Each row below holds a small network's activations on one input, seen along a few directions.
In each table, some parts of the input vary, and every possible input appears once, in random order.
A made-up example of a description, with smaller parts first: one of 8 places around a ring, together with either a single point or one of 11 places along a line or (one of 3 separate values, together with one of 6 places along a line).
Shared parts are said once, and a part with two or three values counts as separate values.
In the rows, 128 means zero.

A family of inputs:
r1: [202  94 191 121 163 108 126 113 162 133 111 126 198  90 140 177 163  81
  83 103]
r2: [139 127 107 138 157 129 149 135  49  39 147 125  89 134 139  68 101  67
 122 151]
r3: [ 56 154 198 107 114  89 112 127 168 147  99 163 101 167 151 133  74 156
  93  94]
r4: [138  87 163 128 156 119 112 142 190 170  97 148 162  74 151 179 168 136
  41 126]
r5: [ 80 119  80 152 154 143 135 170  77  81 127 146  50 128 154  72 106 116
  81 174]
r6: [141 124 100 137 101 123 121 105  96 103 152 102 123 142 125 107 151 128
 227 128]
r7: [ 99 114  76 143 132 131 190 178 115 127 158 131  73 154 104 116 102 177
 115 162]
r8: [119 165 226 100 122  75 127 100 139 107 113 143 139 180 138 131  70 105
 137  72]
r9: [106 129 119 108 131 160  90 112 182 179 102 158 146  98 141 117 188 143
 128 132]
r10: [ 83 124  75 149  98 133 107 143 124 140 135 130  87 127 139 110 156 184
 189 153]
r11: [157 119 102 130 136 117 201 146  87  94 180 102 107 168  91 112  98 117
 155 139]
r12: [120 149  92 142  92 163 101 136 139 184 121 104 151 100 101 178 118 175
 105 134]
r13: [182 153 118 136  97 152 118 102 112 148 133  79 185 117  89 175 113 118
 146 114]
r14: [169 135 146 101 138 150 104  83 153 142 117 136 182 114 130 116 183  89
 171 109]
What is each input in this table made of? -> one of 2 separate values, together with either a single point or one of 6 places along a line
Changing only the choice among 2 separate values turns r9 into r14. The same change can be made to r10. Which row results? -> r6
Change only the choice among 2 separate values in r3. List by row number the other rows that result. -> r8

A family of inputs:
r15: [223 128 115 137 129 144 132  93 121 133 149 130 222  85 122 180 173 117
 139 131]
r16: [188  66 110 176 153 136 109 174 153 156 103 103 164  57 137 189 209 141
 103 148]
r17: [ 92 159 175 107 161 144 118 147 207 204  89 196 123 142 153 133 125 130
  60 128]
r18: [114 125  49 169 122 179 111 105  68  67 117 136  65 106 151  47 151 113
 191 184]
r19: [110 154  37 175  94 134 182 158  76 128 171  69  82 126  69 140  71 175
 137 192]
r20: [196 157 220  79 157 117 142 103 146 101 130 127 180 119 102 123  99  57
 128  75]
r21: [220 155 145  97 127 163 122  95 141 136 144  98 201  86  77 133 153  84
 180  97]
r22: [199 131 188 118 161  97 152  99 127  98 135 159 199 119 148 171 120  90
  87 108]
r23: [103 131 227 122  84  71  71  97 163 152 123 129 124 147 171 168  83 124
 133  71]
r24: [ 66 174 204 105 114  94  91 124 178 137  68 177 152 134 139 150 102 200
 104  81]
r25: [ 91  71 166  83 156 116 127 111 187 149 115 150 134  87 149 130 148 112
  14 121]
r26: [164  69 183 157 184  89 129 180 158 121  89 133 141  91 161 180 156 113
  51 125]
r27: [ 92 129 122 151 149 132 133 113  73  33 102 166  42 139 177  36  99  86
 138 159]
r28: [144 138 206 106 133  98 124  70 143 132  86 102 178 188 125 142 116  61
 123  79]
r29: [133  80  47 141 110 158 208 160 105 125 187 111  77 186  85 111 123 192
 202 144]
r30: [ 80 124 130 110 163  56 167 161  99  64 173 157  60 180 156  45 143 113
 185 144]
r31: [ 90 161  96 135 131 149 110 174  26  63 136 122  72 157 140  86  45  90
  64 132]
r32: [167 135 130 120 105 145 105  62 136 169  98  72 199 153 102 155 167  87
 178 102]
r33: [115  68  91 101 126 163 107 104 182 185 128 121 156  54 124 140 201 139
  66 143]
r34: [104 121  57 124 132 105 148 154  94  99 186 126  82 147 133  57 195 140
 238 169]
r35: [110  83 121 127 138 109 226 168 111  89 175 143  56 221 106  97  71 164
 148 121]
r36: [116 157  98 124 131 189  99 139 203 239 102 166 145 108 129 143 177 156
 112 149]
r37: [125 128 150 135  55 118  53  90 158 187 134  99 146 112 149 182 134 150
 188  94]
r38: [ 88 171 127 118  86 140  72 116 173 171  80 147 174  99 117 165 153 226
 159 104]
r39: [106 153  25 155 113 198  85 163  25  95 155  89  99 123 111  98  93 119
 120 160]
r40: [ 93 160 109 156 114  84 206 168  78  96 153 102  56 160  96 128  22 146
  81 165]
Changing only one part turns r38 into r24. The same change can be made to r18. Which row results? -> r27
What is each input in this table made of? -> one of 2 separate values, together with either one of 5 places around a ring or one of 8 places around a ring
Change only the choice among 2 separate values in r35. List by row number the other rows that result. -> r29
A walk changes only the place on the ring of 8. It starts at r22 and steps to r26. List the rest of the walk in order. -> r25, r17, r24, r23, r28, r20

A family of inputs:
r41: [156 111 200 123 159  95 160 144 175 144 107 148 157 138 131 178 111 128
  66 101]
r42: [ 50 133 134 140 106  74 144 165 112 105 146 142  44 187 148 104  77 177
 157 129]
r43: [ 84 143 111 127 161 134 154 174  96 100 136 153  64 155 136  78  82 109
  71 154]
r44: [179 139 161 120 148  87 186 108  48  21 170 106 111 189 118  76  74  44
 186 111]
r45: [115 148 212  97 149 101  85 100 174 125  84 179 155 116 171 118 147 106
 114  93]
r46: [149 138 134 113 125 154  66  93 172 164 100 148 188  76 145 136 209 131
 166 118]
r47: [131  93  33 176 131 168 122 159  72  97 138 105  95  75 132 115 153 139
 112 188]
r48: [147 152 133 131  88 165  58  83 150 183  95 103 185 106 124 169 150 124
 154 105]
r49: [118 135  34 144 136 184 138 165  96 140 151 120  95 112 109  95 144 132
 123 182]
r50: [ 97 103 110 160 154 115 141 165  72  59 124 139  63 118 160  99  92 113
  59 163]
r51: [132 153 203 104 120  95 125 119 151 140 119 125 166 129 116 178  69 125
  65  84]
r52: [165 145 125 122  96 145 109 109 150 181 133  92 199  88  90 196 132 149
 117 112]
r53: [163  78 128 112 141 143 111 108 188 180 125 127 177  79 135 152 218 121
 127 127]
r54: [189 103 122 141 135 144 144 134 174 185 122 114 189  97 104 195 174 152
 118 130]
r55: [211 129  81 136 124 140 167 101  44  59 185  74 145 152  91  94 137  70
 237 134]
r56: [ 57 146 124 115 124 119 168 137 119 105 133 159  60 185 124  77  71 157
 125 134]
r57: [113 162 210 114 113 111  77  90 151 143  78 134 154 147 151 151  89 100
 101  79]
r58: [128  88 205  95 166  90 129 116 189 140 108 159 146 121 161 135 157  97
  74 102]
r59: [ 91 136  46 132 100 172 149 131 117 143 147 126  91 144  97  94 133 183
 177 158]
r60: [ 82 125  57 157  83 125 126 158 111 144 159 107  76 146 119 120 141 203
 210 156]
Changing only one part turns r46 into r45. The same change can be made to r59. Which row results? -> r56
What is each input in this table made of? -> one of 2 separate values, together with either a single point or one of 4 places along a line or one of 5 places around a ring
Change only the place on the line of 4 in r60. List by row number the other rows that result. -> r47, r49, r59

A family of inputs:
r61: [138 115 129 132 105 148  76 121 198 215 100 121 192  61 125 206 181 178
  96 121]
r62: [208 131 173 117 130 137  84  86 181 171  99 124 237  74 128 188 198 111
 150  95]
r63: [185 138 246  91 135  95 111  75 176 149  99 121 216 129 128 186 111  70
  89  58]
r64: [106 125 205 114 125 100  90 125 204 184  82 153 167  98 150 194 125 158
  46  93]
r65: [ 62 136  90 155 125 107 160 164  41  46 154 128  11 199 145  48  58 121
 158 158]
r66: [ 94 125  14 173 105 155 148 158  34  76 169  98  36 162 120  60 114 143
 207 185]
r67: [115 141 212 102 142 122  93 116 216 195  69 169 173 118 149 174 133 133
  55  90]
r68: [131 115 233  84 144  98  88  87 216 170  84 162 188 105 161 161 161 106
  80  76]
r69: [147 131 136 120 122 169  80 113 209 227  86 137 199  82 124 186 190 153
 105 117]
r70: [ 58 157  91 136 111  97 191 162  52  55 177 131  17 216 115  53  38 155
 181 148]
r71: [100 105  88 153 166 105 208 188  49  39 169 133  25 175 132  62  69 110
 102 173]
r72: [132  94  12 170 145 154 195 183  42  69 184 103  51 139 107  74 125 131
 152 200]
r73: [163 105 157 102 124 145  75  83 210 202 101 130 213  69 136 173 218 126
 130 103]
r74: [176 141 249  99 151  90  96  90 188 139  82 156 212 111 153 176 141  90
 100  67]
r75: [ 89 146  15 154  91 146 178 158  45  84 193 100  43 181  89  64  95 177
 231 174]
r76: [ 75 141  81 138 145 122 173 166  40  36 162 139  29 164 132  43  61 115
 116 167]
r77: [217 128 170 109 115 143  98  71 169 180 117  90 242  93 103 198 167  91
 139  84]
r78: [107 130   5 157 124 170 161 160  34  67 177 109  54 128 107  55 117 136
 166 195]
What is each input in this table made of? -> one of 2 separate values, together with either one of 4 places along a line or one of 5 places along a line
Changing only the choice among 2 separate values turns r77 into r63. The same change can be made to r69. Which row results? -> r67

A family of inputs:
r79: [154 116  99 148 140 120 159 147  92  87 153 119 118 122 121 120 133 130
 151 150]
r80: [ 96 141 108 123 118 128 157 144 136 141 142 139  99 157 111 113 113 167
 149 137]
r81: [102 138 193 115 154  80 155 138 109  73 126 154  87 175 151  98  60  93
  89 108]
r82: [144  95 131 124 151 139 114 124 159 152 116 135 145 102 145 130 183 106
 112 134]
r83: [121  92  93 138 150 141 142 142 118 114 133 135  94 127 143  95 157 115
 125 157]
r84: [181 114 136 133 139 121 133 128 132 122 133 122 169  99 124 155 159 124
 138 124]
r85: [139 152  99 145 119 147 130 130  88 112 135 113 116 154 117 110 114 116
 173 137]
r86: [125 134 124 125 139 151 102 132 151 152 105 146 151  80 136 143 149 135
  75 138]
r87: [126 136 229 102 154  79 133 114 150 105 101 155 141 153 152 135  87  88
  75  85]
r88: [ 87 144 113 127  98 118 110 118 112 115 137 128  97 145 135  99 122 151
 182 128]
r89: [ 92 117 102 151 113 125 132 158 118 138 131 117  88 138 129 139 103 162
 106 144]
r90: [100 132  87 138 140 154 125 155 110 116 125 144  99 104 132 106 123 143
  89 159]
r91: [147 123  92 126 121 139 153 120  85 102 164  94 122 135 102 110 115 104
 147 138]
r92: [173 121 129 115 120 140 129  96 127 135 142  96 173 111 104 146 138  99
 134 115]
r93: [165 150 136 133 119 148 107 105 130 145 112 115 167 130 120 146 138 110
 160 114]
r94: [117 117 139 139 113 124 108 134 160 173 110 120 139 115 132 175 127 155
  93 122]
r95: [122 139 144 109 119 130 130 123 176 175 123 142 152 136 114 150 138 162
 135 111]
r96: [112 142 150 114  98 120  85  95 152 148 116 131 149 122 138 135 146 145
 169 103]
What is each input in this table made of? -> one of 2 separate values, together with either a single point or one of 8 places around a ring
Changing only the choice among 2 separate values turns r84 into r79. The same change can be made to r93. Which row results? -> r85
Change only the choice among 2 separate values in r88. List by row number the other rows that result. -> r96
